Each row below holds a small network's activations on one input, seen along a few directions.
In each table, some parts of the input vary, and every possible input appears once, in random order.
A made-up example of a description, with smaller parts first: line(6) and (point or (values(2) and ring(5)) or line(11)).
Shared parts are said once, and a part with two or three values counts as separate values.
In the rows, zero is written as 128.

Other details of the inputs shift rows strongly along three fixed directions, in all tables alike. That doesn't count.

Rows:
r1: [155 156 150 121 104 144 202 107 173 103 174]
r2: [ 84 113 116 129 187 142 109 148 164  98 134]
r3: [136 155 185 134 153 114 129 146 159 156 142]
r4: [169  94 147 120 139  69 155 158  79 180 138]
r5: [150 135 186 104 148  88 168 150 132 133 163]
r6: [150 164 181 123 143  96 152 142 155 167 148]
r7: [159 169 196 112 145  97 141 139 135 153 142]
r8: [130 101  65 132  70 155 113  43 131  77 131]
r9: [100  94 142 135 151 103 119 147  73 173 135]
r10: [145 136 201 119 147 111 166 132 126 154 172]
r11: [178 199 140 112 106 128 174 106 176 108 152]
r12: [145 164 189  89 145  89 161 143 141 144 113]
r13: [ 84  95  97 167 138 123  78 168 119 151  91]
r14: [113 143 106 132 134 194 122 110 173  29 140]
r15: [ 78 114 139 131 181 155 103 141 148  93 132]
r16: [169 170 136  88 130 137 198  96 163  96 156]
r17: [151 125 172 142 125  92 123 143  80 199 121]
r18: [141 149 128 103 131 151 176 116 175  72 143]
r19: [114 151 167 101 161 104 151 147 161 151 110]
r20: [140 122 146 138 139  82  92 163  84 164 113]
r21: [134 101 139 124 152  85 152 140  81 203 139]
r22: [150  89 134 139 161  97 109 161  86 159 137]
r23: [ 89 104  91 168 148 123  70 161 117 156  99]
r24: [131 157 182 108 165 115 121 144 143 131 114]
r25: [141  86  31 121  27 167  69 100  81 142  96]
r26: [101 104 106 149 151 119  56 166  96 121  79]
r27: [168 179 112 101  67 134 195  64  93 149 107]
r28: [155  94  59 127  70 129 173  91  40 154  96]
r29: [137 143 196  72 123  82 130  97 154 173 141]
r30: [128 106  26 158  57 154 117 101  66 125  59]
r31: [137 159 196 122 129  95 156 146 149 156 141]
r32: [180 155 120  95  49 106 166  27 117 152 118]
r33: [ 80  76 112 165 156 139  79 153  89 140 124]
r34: [158 106 156 118 141  76 140 149  64 170 145]
r35: [178 150 107 117  75 147 216  61  94 159 148]
r36: [127 123 164 134 165 112 139 153 154 135 169]
r37: [134 198 162 116 102 157 177  84 164 124 145]
r38: [ 80  66  93 164 152 128  91 168 108 138 117]
r39: [151 184 135 110 128 157 149 107 179  89 120]
r40: [114 128 181 130 155 116 135 148 137 126 169]
r41: [ 88 106 143 157 150 141 106 164 160  86 153]
r42: [140 197 158  98 114 153 181  81 161 116 127]
r43: [ 89  51 109 117 133 126  46 142 108 138 137]
r44: [104 113 142 140 134  92 113 158  94 186 100]
r45: [214 138  67 117  62 105 173  88  47 184  82]
r46: [112 114 119 146 173 131  94 166 165  82 156]
r47: [ 97 169  82 137 131 183 117 111 204  59 113]
r48: [ 93  48 103 107 127 139  45 160 111 139 135]
r49: [131 148 166 105 161 102 135 159 160 132 108]
r50: [ 82 146 101 128 135 188 131 104 171  42 141]
r51: [130 129  65 115  42 173  93  71 138 101 122]
r52: [157 116 157 138 120  75 143 156  93 205 115]
r53: [111 135 130 150 150 126  88 173 177  92 123]
r54: [197 102  65 125  82 131 166  88  40 157 103]
r55: [131 153 174 124 145  96 124 163 155 124 131]
r56: [ 85  64  87 146 164 126  93 165 106 129 100]
r57: [138 133  93 130  71 152 187  86 105 121 139]
r58: [140 118  60 135  82 170 147 100 113  63 113]
r59: [136  84 143 152 154 106 115 156  89 174 140]
r60: [ 94 170 102 155 120 194 115 107 198  74 129]
r61: [100 169  93 138 130 193 117 104 197  62 111]
r62: [108 114 143 147 167 142  91 158 149  80 155]
r63: [146  85  28 153  76 158 113 102  44  98  93]
r64: [171 170 186 109 149  93 150 140 143 162 141]
r65: [ 81  87 143 110 150 132  71 119 172  96 153]
r66: [ 68 147 140 148 150 145  87 147 160 110 125]
r67: [ 98 141  93 134 144 196 132 102 185  52 138]
r68: [ 97 102 119 176 133 121  57 167 101 139 108]
Description of these inputs: values(2) and (line(4) or (ring(5) and ring(6))).
Question: Changing only the values(2) part turns r7 into r62. The same change can be made to r26. Which row results?
Answer: r63
Question: Changing only the values(2) part turns r34 into r20. The same change can be made to r14. Which row results?
Answer: r24
Question: Start at r25 and move only the line(4) part, one step at a time. The first step leads to r51. Which rows follow, in order?
Answer: r29, r32
Question: Which other rows does r22 become when the ring(5) part takes its other values? List them by row number.
Answer: r35, r54, r59, r67
